Each row below holds a small network's activations on one input, seen along a few directions.
In each table, some parts of the input vary, and every possible input appears once, in random order.
Descriptions start from the smaller parts, as in this example, which fits no table here: one of 8 places around a ring, together with either a single point or one of 11 places along a line or (one of 2 separate values, together with one of 6 places along a line).
Shared parts are said once, and a part with two or three values counts as separate values.
In the rows, 128 means zero.

Other details of the inputs vary at random and push rows far along two fixed directions, the same in every table; ignore that.

Table:
r1: [132 125 130 130 130 121 126 140 137 110 123 133 124]
r2: [100 135 121 116 130 143 129 104 112 153 130 124 125]
r3: [128 134 130 141 125 120 130 140 131 115 136 127 127]
r4: [130 125 131 133 129 120 129 138 139 111 123 136 124]
r5: [136 129 135 137 135 114 130 136 137 119 125 137 125]
r6: [130 128 127 138 127 121 129 143 129 116 139 121 127]
r7: [128 125 129 141 124 118 131 139 130 117 137 122 135]
r8: [102 128 117 116 131 144 125 106 111 154 132 119 125]
r9: [133 125 135 141 129 114 129 141 128 125 133 126 135]
r10: [114 124 125 113 140 138 124 103 119 157 120 127 124]
r11: [136 126 135 137 134 111 133 134 137 120 124 134 129]
r12: [113 125 126 113 140 138 127 103 119 156 120 130 127]
r13: [136 127 133 139 131 117 128 145 126 124 135 125 127]
r14: [108 123 123 106 137 147 124 108 120 146 119 128 118]
r15: [129 124 131 133 121 119 131 134 133 108 133 128 129]
r16: [129 134 128 138 126 120 127 142 129 114 138 124 127]
r17: [133 133 136 142 130 116 128 142 128 122 133 131 127]
r18: [132 131 137 142 128 113 131 140 128 124 132 128 132]
r19: [131 122 130 129 124 124 127 139 133 108 136 124 126]
r20: [130 122 131 133 128 118 132 136 137 111 121 133 128]
r21: [138 129 133 134 137 114 127 137 135 119 126 134 124]
r22: [109 137 125 114 137 143 123 109 107 159 128 128 120]
r23: [103 121 120 108 129 147 123 101 113 145 128 122 123]
r24: [107 121 123 111 135 144 127 104 119 146 117 130 125]
r25: [130 127 130 129 124 122 125 138 133 106 135 128 125]
r26: [135 123 133 141 129 113 126 142 128 125 133 123 132]
r27: [232 175  97 108  52 199 138 121 157 153 109 134 173]
r28: [132 117 131 133 129 120 127 137 137 112 121 126 128]
r29: [103 122 122 110 130 146 126 101 113 145 128 125 126]
r30: [139 123 134 134 137 115 128 138 136 120 127 129 125]
Description of these inputs: one of 5 places around a ring, together with one of 6 places around a ring.
Q: Changing only the place on the ring of 6 turns r20 into r14. The same change can be made to r18. Which row results?
A: r13
Q: A walk changes only the place on the ring of 5. It starts at r21 and steps to r22. List the rest of the walk in order.
A: r16, r25, r1
Q: A walk changes only the place on the ring of 6. It starts at r30 and steps to r10. List the rest of the walk in order.
A: r12, r11, r5, r21

Table:
r31: [116 143 122 125 135 138 132 121 121 140 138 124 120]
r32: [ 92 112 152 177 157  59 132 185 133  64 148 123 104]
r33: [117 121 121 105 126 140 123 107 135 118 124 135 118]
r34: [128 137 122 126 135 130 121 126 116 152 141 118 125]
r35: [103 108 150 182 161  56 124 188 131  79 147 117 111]
r36: [120 118 123 129 122 132 134 115 126 141 117 122 141]
r37: [111 143 129 122 125 142 125 127 113 132 135 138 119]
r38: [104 147 119 127 125 140 128 123 120 132 126 134 119]
r39: [119 116 118 122 134 138 125 121 126 142 111 121 129]
r40: [125 134 129 131 133 136 122 135 110 155 135 123 129]
r41: [130 115 125 116 131 136 119 119 122 138 122 122 127]
r42: [ 93  95 148 162 150  66 126 170 151  44 129 134 106]
r43: [119 112 142  94 175 121 126  96 139 146  77 164 111]
r44: [120 141 129 120 126 137 125 125 112 137 140 125 119]
r45: [120 117 123 106 130 139 129 111 131 127 124 126 120]
r46: [120 140 124 119 130 135 129 121 117 138 142 124 118]
r47: [130 117 125 122 122 129 132 110 127 138 128 122 140]
r48: [112 120 128 109 125 145 124 116 128 121 118 139 122]
r49: [125 139 121 131 140 133 124 125 119 153 137 118 127]
r50: [116 145 122 118 126 136 125 116 120 128 141 134 116]
r51: [126 119 124 126 127 132 134 109 129 139 125 122 141]
r52: [129 137 127 133 122 124 132 118 117 149 144 120 140]
r53: [125 113 126 119 133 140 123 124 121 142 119 126 130]
r54: [116 119 121 111 135 142 131 110 134 128 120 126 122]
r55: [126 140 126 138 126 127 134 117 119 150 141 120 142]
r56: [124 137 149 119 173 113 127 106 132 167  94 165  99]
r57: [125 117 120 118 140 138 124 114 129 141 121 121 128]
r58: [110 119 120 115 129 142 132 117 130 131 111 126 123]
r59: [222 140 123 134  76 143 136 161 169  93 117 129 158]
r60: [115 138 131 124 128 140 129 131 111 142 136 129 122]
r61: [126 115 130 126 121 134 132 118 121 141 124 127 143]
r62: [125 135 133 138 120 130 131 126 111 152 139 125 143]
r63: [116 115 129 111 128 144 129 120 125 130 119 131 123]
r64: [112 147 120 124 131 139 128 116 123 130 137 133 118]
r65: [221 157 128 158  73 128 138 163 151 117 137 123 175]
r66: [229 135 116 139  86 135 134 161 170 105 119 123 163]
r67: [118 123 126 107 121 142 120 111 129 117 122 136 119]
r68: [ 99  95 149 159 156  66 126 163 154  41 139 134 105]
r69: [117 145 127 119 121 138 120 121 114 127 139 134 117]
r70: [129 137 127 128 131 132 118 130 111 150 138 119 126]
r71: [214 158 121 165  75 129 145 167 157 120 127 122 177]
r72: [131 117 129 124 118 131 128 113 122 137 126 123 140]
Q: Changing only one part turns r67 into r69. The same change can be made to r36. Which row results?
A: r71
Q: Changing only one part turns r56 into r43. The same change can be made to r62. Which row results?
A: r61
Q: What is each input in this table made of?
A: one of 2 separate values, together with either a single point or (one of 4 places along a line, together with one of 5 places around a ring)
Q: Which other rows does r37 become when the choice among 2 separate values takes its other values? List them by row number.
A: r48

Table:
r73: [112 120 130 123 141 123 124 116 122 137 124 131 122]
r74: [106 120 125 122 134 129 124 116 122 129 128 126 122]
r75: [160 132 131 138 116 120 132 150 146 102 131 130 134]
r76: [111 123 133 124 140 123 128 115 122 137 124 133 122]
r77: [159 124 129 141 112 121 131 152 145 101 128 125 140]
r78: [112 120 133 122 142 125 129 117 121 137 126 130 121]
r79: [108 126 132 120 137 129 127 119 121 131 129 133 117]
r80: [107 133 127 134 132 126 126 127 106 145 150 113 125]
r81: [160 131 131 144 120 118 134 154 147 106 125 130 135]
r82: [164 125 133 141 120 115 130 150 146 108 126 129 139]
r83: [162 131 130 139 115 119 128 151 146 101 130 130 135]
r84: [105 122 126 122 134 128 128 115 123 129 129 127 122]
r85: [112 119 133 123 140 125 125 118 120 138 123 131 122]
r86: [108 126 130 124 140 128 129 121 123 136 123 131 119]
r87: [110 122 129 118 138 130 122 120 120 131 130 128 117]
r88: [108 123 129 124 140 129 125 123 121 136 122 130 119]
r89: [164 127 134 142 120 114 134 149 148 108 127 130 139]
r90: [108 124 131 120 136 130 123 121 119 131 127 131 118]
r91: [109 125 126 124 141 127 124 120 123 135 123 130 119]
r92: [110 122 128 123 141 129 125 123 121 135 124 128 119]
r93: [108 127 127 124 141 126 127 118 124 135 125 131 118]
r94: [107 118 125 121 135 129 124 117 121 129 129 124 122]
r95: [111 123 131 123 141 122 127 114 123 137 125 132 122]
r96: [105 118 128 122 133 131 125 119 120 130 127 126 123]
r97: [159 132 132 139 116 120 132 152 145 102 130 132 134]
r98: [161 131 130 143 120 118 134 153 149 105 126 129 136]
r99: [113 118 132 121 142 126 125 119 120 138 124 129 122]
r100: [106 135 127 136 132 125 125 125 106 145 150 114 126]
r101: [104 135 129 136 130 126 127 129 104 146 148 118 128]
r102: [109 125 128 120 137 128 122 118 121 130 129 131 117]
r103: [161 129 129 143 119 118 130 155 148 106 125 128 136]
r104: [111 121 134 123 141 124 129 117 122 138 124 132 122]
r105: [158 127 130 141 112 121 135 151 147 101 129 127 140]
r106: [194 173  88  78  65 231 138  77 131 205  98 131 169]
r107: [108 128 129 120 137 128 125 116 122 130 130 133 117]
r108: [161 134 130 139 116 118 131 149 147 101 131 131 134]
r109: [160 129 132 139 115 120 129 153 144 102 129 130 134]
r110: [162 130 129 144 119 117 130 154 149 105 125 128 137]
r111: [112 122 131 122 142 123 127 115 123 137 127 130 122]
r112: [106 133 128 134 132 126 127 129 104 145 148 115 126]
r113: [165 126 132 142 119 113 130 149 147 108 126 129 140]
r114: [111 120 132 123 140 124 125 117 121 137 122 131 123]
r115: [159 127 129 141 112 121 134 149 148 101 131 125 140]
r116: [160 125 128 140 112 121 131 151 146 101 129 124 140]
r117: [108 128 131 121 136 128 126 118 121 130 128 133 117]
r118: [161 133 129 144 119 116 133 152 150 105 126 130 136]
r119: [104 122 128 123 133 129 129 116 121 129 127 128 123]
r120: [108 125 128 124 140 127 125 121 122 135 122 130 119]
r121: [103 137 128 138 130 125 126 127 104 145 148 118 129]
r122: [105 137 127 139 131 125 125 124 106 145 150 117 127]
r123: [108 125 130 120 136 129 122 119 119 130 127 132 118]
r124: [107 127 129 125 140 127 128 119 123 135 123 132 119]
r125: [196 173  85  78  64 231 133  77 130 205  96 130 170]
r126: [106 121 126 121 135 129 128 115 123 129 130 125 122]
Q: What is each input in this table made of?
A: one of 6 places around a ring, together with either a single point or (one of 2 separate values, together with one of 4 places along a line)
Q: Changing only the place on the ring of 6 turns r83 into r109. The same change can be made to r126. Which row results?
A: r105
Q: Changing only the place on the ring of 6 turns r121 into r100. The same change can be made to r120. Which row results?
A: r110
Q: Which other rows does r86 become when the choice among 2 separate values takes its other values? List them by row number.
A: r88
Q: Which other rows agree with r93 in the place on the ring of 6? List them by row number.
A: r73, r74, r84, r91, r95, r102, r107, r122
Q: Which other rows does r97 become when the place on the ring of 6 takes its other values? List them by row number.
A: r75, r79, r107, r108, r117
Q: Which other rows does r96 become when the choice among 2 separate values takes its other values? List them by row number.
A: r106

Table:
r127: [ 96 128 126 118 134 133 125 115 112 129 141 125 118]
r128: [ 94 127 127 122 132 134 126 114 115 130 137 127 119]
r129: [102 118 133 125 142 125 127 112 115 143 127 129 125]
r130: [167 126 136 148 117 108 134 155 145 104 132 127 145]
r131: [102 132 131 127 147 123 127 118 115 147 125 134 117]
r132: [ 96 124 127 124 134 127 127 115 115 138 129 125 121]
r133: [153 133 128 150 107 117 133 159 147  92 135 127 141]
r134: [100 125 129 119 135 127 126 113 112 135 137 124 119]
r135: [164 128 131 148 110 112 130 159 145  98 139 122 137]
r136: [166 141 137 147 122 109 133 157 143 109 133 133 135]
r137: [163 125 133 152 116 109 135 156 147 107 125 128 147]
r138: [159 131 134 150 108 112 134 154 145  97 133 128 140]
r139: [177 122 131 140 120 110 137 147 174  83 110 139 138]
r140: [101 109 131 104 144 139 129 115 128 123 111 136 109]
r141: [106 115 131 122 144 125 124 115 114 145 132 123 122]
r142: [103 132 134 126 146 125 127 116 115 145 128 135 116]
r143: [ 96 124 121 122 136 136 122 120 113 132 136 119 118]
r144: [165 138 133 151 123 111 130 162 144 112 128 128 135]
r145: [104 116 128 124 145 126 124 118 114 146 127 121 124]
r146: [ 98 124 124 119 135 135 122 117 113 131 142 121 116]
r147: [217 186  76  75  51 247 134  77 130 221  96 122 177]
r148: [107 130 132 123 148 125 123 119 114 148 133 129 113]
r149: [106 112 131 106 146 129 114 108 127 126 109 143 111]
Q: What is each input in this table made of?
A: either one of 3 separate values or (one of 4 places along a line, together with one of 5 places around a ring)
